These are the activations of a small neural network, seen along a few directions. Each row is one input.
Each table varies a few parts of the input and shows all the possible inputs, shuffled.
Descriptions start from the smaller parts, as in this example, which fits no table here: ring(5) and (point or (values(2) and line(4)) or ring(11)).
Shared parts are said once, and a part with two or three values counts as separate values.

Rows:
R1: [-20 -16   8  12  -5  29  -3  -4   2  24   3   0]
R2: [-16  -1   2   7  25   1  20  -1  -9  23  -7  -4]
R3: [ 13   5  -4   3  36 -20  17  -2 -19  -8  -1  -2]
R4: [ 37  -5  -5 -21  27 -34   8  18 -30 -21  -6   7]
R5: [ 19   7 -14  13  15  -3   9 -18 -10 -27  -5   3]
R6: [-20   3  12   9 -28  11 -25  -7  22   8   4 -12]
R7: [  8  19  -4   6 -13 -16  -2 -16  14 -47  -2 -10]
R8: [ 29  13   1 -12 -13 -33  -1   9  11 -56  -2   8]
R9: [-10 -15   2 -12 -11  30 -11   6  10  40   7   9]
R10: [-15 -10   2 -14 -43   4 -21   4  29  22  12  -8]
R11: [-15   9  -5  17 -27   0 -15 -12  18 -11 -14 -22]
R12: [-28  -7  11   1  11   8   1   1 -16  37   5   8]
R13: [-11  -3  15 -21  11  22   4  24  -8  50  16   7]
R14: [-11  -1 -11  22   3  22  12  -7   0   6  -7  -8]
R15: [ 40   2  -8  -9  11 -23   6   6 -14 -40  -2  26]
What do these inputs look like to the network? -> values(3) and line(5)
The inputs of R15 and R4 match in every part but the values(3) part. If R9 is changed in the same way as R15 into R4, which row does it become? -> R13
Which other rows does R14 become when the values(3) part takes its other values? List them by row number. -> R2, R11
Which other rows does R12 become when the values(3) part takes its other values? List them by row number. -> R1, R6

Rows:
R16: [-12  -4  -8  16 -18  20  -7 -11  16  -4  -1 -16]
R17: [ 27  -6 -12 -21  27 -16   9  13 -16 -20   4  25]
R18: [-4 12  2  9  9 -9 14 -3 -7  7 -9 -4]
R19: [ -5 -20   2 -16   5  24  -8  11  -8  39  17  13]
R20: [-11   0 -10  18 -12  13  -5 -17  13 -13  -4 -15]
R21: [-11   7   4   8   6   1  16  -5  -5  13  -6  -8]
R22: [  5   2 -14  17 -14  -5  -4 -19   9 -28  -2  -4]
R23: [ 21   5  -9  -2 -15 -12 -13  -7   6 -43   0  10]
R24: [-19   3  10   1 -13   9  -5   2  12  15   4 -12]
R25: [-10  11   2   9  -3 -10   5 -11   1  -9  -3 -15]
R26: [ -4  -8  -4  13  22   4  15   0 -21   3 -13   4]
R27: [ -8  -5  15 -21  -7  10 -14  17   2  37  12   3]
R28: [ 22   6   2  -7  -3 -26   0   5   5 -26  -3  -2]
R29: [-18   7   8   9  -8   4   3  -4  10   9   1 -15]
R30: [-18   3  10  -8 -16  11 -14   8  13  23   8  -8]
R31: [ -5   3  -8  23 -15   4  -2  -7   9 -24  -4  -9]
R32: [-10 -15   5   4  13  26   4   7 -16  27   5   5]
R33: [-14   3  11  -2   0  10   3   4   2  29  -2  -4]
R34: [  0  11   2   7  -1 -19   3  -8   0 -17  -5 -13]
R35: [ -8 -10   2  10  18  20  10  -3 -15  21  -4   3]
R36: [ 16   7 -13   8 -14  -8 -10 -12   3 -36  -8  -2]
R37: [-14   3   9   4   2   8  13  -3  -2  20  -2  -6]
R38: [-15 -11  -1 -11 -33  24 -30  10  18  13  12   6]
R39: [ 29  11   5 -27  12 -24   7  13  -2 -21   3  16]
R40: [ 31   6  -4 -11 -15 -12 -13   4   9 -48   6  14]
R41: [-14  -1  12 -20 -19  10 -26  12  15  27  11   1]
R42: [ 14   9  -1  -2  14 -22   9  -1  -8  -6  -8  -1]
R43: [-18  -7  -4  -1 -28  24 -19   1  20  11   8  -2]
R44: [ -5  -6  -4  15  22  14  15  -5 -17  15  -4   5]
R45: [ 10   6   2   4   0 -27   1  -2   4 -21  -2  -4]
R46: [-12  -6  16 -11  -1   9  -4   6   6  34   7   2]
R47: [  5   7   0   6   9 -19  14  -2  -9  -2  -6  -1]
R48: [ 21  11  -1 -14  11 -25   9   5  -8 -12  -6   7]
R49: [ 28   9   7 -17   0 -26  -3  14   8 -33   3   6]
R50: [  9  -7 -11   9  26  -4  13  -5 -17   1  -8   8]
R51: [ 15  -7 -14  -3  26  -9  11  -2 -24  -6 -11   7]
R52: [ -7 -21   7  -4  13  24  -3  10 -12  33  10   7]
R53: [-18  -7  -6   6 -23  22 -11  -8  20   6   2  -6]
R54: [-18   8   6  11  -4  -5   5 -13   7   1  -1 -10]
R55: [ 22  -8 -12 -10  27 -13   9   7 -21 -15  -4  16]
The inputs of R29 and R16 match in every part but one. If R45 is changed in the same way as R29 into R16, which row does it become? -> R36
The inputs of R51 and R42 match in every part but one. If R52 is changed in the same way as R51 into R42, which row does it become? -> R46
What do these inputs look like to the network? -> line(4) and line(10)
Which other rows does R17 become when the line(4) part takes its other values? List them by row number. -> R39, R40, R49
A walk changes only the line(4) part. It starts at R53 and steps to R24. List the rest of the walk in order. -> R33, R32
